Each row has a name. Each question is about the rows just above it.

<71>: [128 171 112 181 127]
<104>: [127 118 122 129 132]
<176>: [128  94 191 115 121]
<33>: [129 131 142 121 130]
<35>: [127 170 226 157 124]
<147>: [128  94 122 163 130]
<128>: [126 120 150 137 137]
<160>: [127  54 115 177 129]
<47>: [129 153  91  62 128]
Number of entries in [127 118 122]:
3
Count the entries of [128 171 112 181 127]:
5
How many entries does [128 171 112 181] have?
4
How many entries does [128  94 122 163] have?
4
Count the entries of [128  94 122 163 130]:
5
Count the entries of [127 118 122 129]:
4

<38>: [106 146 156 105]
<126>: [ 88 141 120 147]
<16>: [114  43 162  84]
Number of entries in [106 146 156]:
3
Number of entries in [114]:
1
Count the entries of [106 146 156 105]:
4
Count the entries of [ 88 141 120]:
3
Number of entries in [106 146]:
2
Count the entries of [ 88 141 120 147]:
4
Count the entries of [114  43]:
2

<116>: [ 77 135 123 136 123 136 170  62 159 140 162  46 121 175  54 132 103 165
 149 116 163 143 102 128 154 198 116  77 163 142 132 128 146 136 107 125]
<21>: [128 127 127 128 128 128 128 128 129 128 128 128 128 128 128 128 128 128
 128 128 128 128 128 128 128 128 128 127 128 128 128 128 128 128 128 128]
<119>: [123 128 135 122 129 141 126 130 128 128 127 126 130 125 128 132 128 127
 123 130 134 131 124 119 122 132 132 130 129 128 128 128 126 124 126 129]
<2>: [123 129 135 122 129 141 126 130 128 128 127 126 130 125 128 132 128 127
 123 130 134 131 124 119 122 132 132 130 129 128 128 128 126 124 126 129]
<124>: [ 77 135 123 136 123 136 170  61 159 140 162  45 121 175  55 132 103 164
 149 116 163 143 102 127 154 198 116  76 163 143 133 128 146 136 108 125]
<29>: [ 77 135 122 136 123 135 170  61 159 140 162  45 120 175  55 132 103 164
 149 116 163 143 102 127 154 199 116  75 163 143 133 128 146 136 108 125]
How many entries does [ 77 135 122 136 123 135 170  61 159 140 162  45 120 175  55 132 103 164
 149 116 163 143 102 127 154 199 116  75 163 143 133 128 146 136 108 125] have?
36
Count the entries of [ 77 135 123 136 123 136 170  62 159 140]:
10
Number of entries in [123 128 135 122 129 141 126 130 128 128 127 126 130 125 128 132 128 127
 123 130 134 131 124 119 122 132 132 130 129 128 128]:
31
How many entries does [123 129 135 122 129 141 126 130 128 128 127 126 130 125 128 132 128 127
 123 130 134 131 124 119 122 132] have?
26
Number of entries in [ 77 135 123 136 123 136 170  61 159 140 162  45 121 175  55 132 103 164
 149]:
19
Count the entries of [ 77 135 123 136 123 136 170  61 159 140 162  45 121 175  55 132 103 164
 149 116 163 143 102 127 154 198 116  76 163 143 133 128 146 136 108 125]:
36

<78>: [ 30 120  44  86 124]
<77>: [ 99 181 117 153 147]
<75>: [ 30 120 114 110  32]
How many entries does [ 99 181 117 153 147] have?
5
Count the entries of [ 30 120 114 110  32]:
5
How many entries does [ 30 120 114 110] have?
4
How many entries does [ 30 120] have?
2
Count the entries of [ 30 120  44  86]:
4

<118>: [133 128 124 124 125 129 139 127 128 123 129 129 123 128 127 130 126 127
 125 129 127 130 130 128 126 130 132]
<89>: [126 126 125 127 125 125 127 128 131 125 126 125 127 126 126 127 127 129
 126 127 131 129 127 130 129 127 130]
<135>: [126 125 126 127 126 124 127 128 129 125 128 125 127 126 127 127 127 129
 125 127 131 129 128 129 129 128 129]
<156>: [185 110 224  89 115 130 124 105 112 116 129 139 151  89  70  83  82 135
 161 158 152 193 150  90 160 152 103]
<72>: [136 116 131 158 112 135 105 135 130 114 105 126 134 121 121 112 119 139
 121 104 121 143 135 152 117 104 126]
<44>: [157  56  99 136 139  36 130 158  72 135 174  83 223 107  86  46 102 189
  91 203 167 209 167 141  88  56  95]
How many entries does [157  56  99] have?
3
Number of entries in [185 110 224  89 115 130 124 105 112 116 129 139 151  89  70  83  82 135
 161]:
19
How many entries does [133 128 124 124 125 129 139 127 128 123 129 129 123 128 127 130] have?
16
Number of entries in [126 125 126 127 126 124 127 128 129 125 128 125 127 126 127 127 127 129
 125 127 131 129 128 129 129 128 129]:
27
Count the entries of [136 116 131 158 112 135 105 135 130 114 105 126 134 121 121 112 119 139
 121 104 121]:
21
How many entries does [157  56  99 136 139  36 130 158  72 135 174  83 223 107  86  46 102 189] have?
18
How many entries does [185 110 224] have?
3

<28>: [155 143 149 143 151 198 148 155 140 162 141 147 171 143 141 142 143 147]
<13>: [157 153 144 148 144 165 139 162 155 155 141 144 147 149 157 147 138 154]
<4>: [155 143 149 143 151 198 148 155 140 162 141 147 171 143 141 142 147 148]
<83>: [154 149 151 158 154 207 147 149 148 145 147 151 140 145 150 152 150 148]
How many entries does [154 149 151 158 154 207 147 149 148 145 147 151 140 145 150 152 150 148] have?
18
Count the entries of [155 143 149 143 151 198 148 155 140 162 141 147 171]:
13
Count the entries of [155 143 149 143 151 198]:
6
How many entries does [155 143 149 143 151 198 148 155 140 162 141 147 171 143 141 142 143 147] have?
18
How many entries does [154 149 151 158 154 207 147 149 148] have?
9
Count the entries of [157 153 144 148 144 165 139 162]:
8

<169>: [123 122 114 128 134 124 122 130 120 145 117 114 141 134 142 115 154 117]
<143>: [134 144 120 115 151  96 150 152 129 141  92 129 123  93 109 143 128 111]
<151>: [100 104  98 148 131 191 103 166 132 123  92 139 205  88 104 103 113 141]
<139>: [117 102 112 136 118 125 133 130 130 147 115 111 128 129 127 120 161 120]
<163>: [134 144 120 115 151  96 150 152 129 141  92 129 113 116 134 103  90 140]
<145>: [100 104  98 148 131 191 103 166 132 123  92 139 205  88 123  66 118 102]
<50>: [120 113 109 129 138 126 125 115 123 151 121 115 131 130 143 115 146 120]
<137>: [113 117 109 122 122 125 129 122 117 150 119 113 133 128 122 109 155 122]
Count the entries of [134 144 120 115 151  96 150 152 129 141  92 129 123  93 109 143 128 111]:
18
Number of entries in [134 144 120 115 151  96 150 152]:
8
Count the entries of [100 104  98 148 131 191 103 166 132 123  92 139 205]:
13
Number of entries in [113 117 109 122 122 125 129 122 117 150 119 113 133 128 122 109 155 122]:
18
Count the entries of [134 144 120 115 151]:
5
Number of entries in [123 122 114 128 134 124 122 130 120 145]:
10

<49>: [ 92 196 197 180 203]
<52>: [ 80 138 141  74  80]
<41>: [190  78 212 170 216]
<114>: [190  78 212  49 216]
<93>: [134  92 134 170  25]
Number of entries in [190  78 212  49 216]:
5
Number of entries in [ 92 196 197 180 203]:
5

<98>: [128 128 236 225 192 106]
<51>: [128 128 236 225 192  95]
<59>: [128 128 236 172  66  60]
Number of entries in [128 128 236 225 192]:
5
How many entries does [128 128 236 225] have?
4
Number of entries in [128 128 236]:
3
Count the entries of [128 128 236 225 192  95]:
6
Count the entries of [128 128 236]:
3
Number of entries in [128 128 236 172  66]:
5
How many entries does [128 128 236 225 192 106] have?
6

<61>: [139 129  56  60]
<10>: [196  80 145  45]
<108>: [124 182  38  53]
Count the entries of [196  80 145]:
3
Number of entries in [124 182  38  53]:
4
How many entries does [124] have?
1

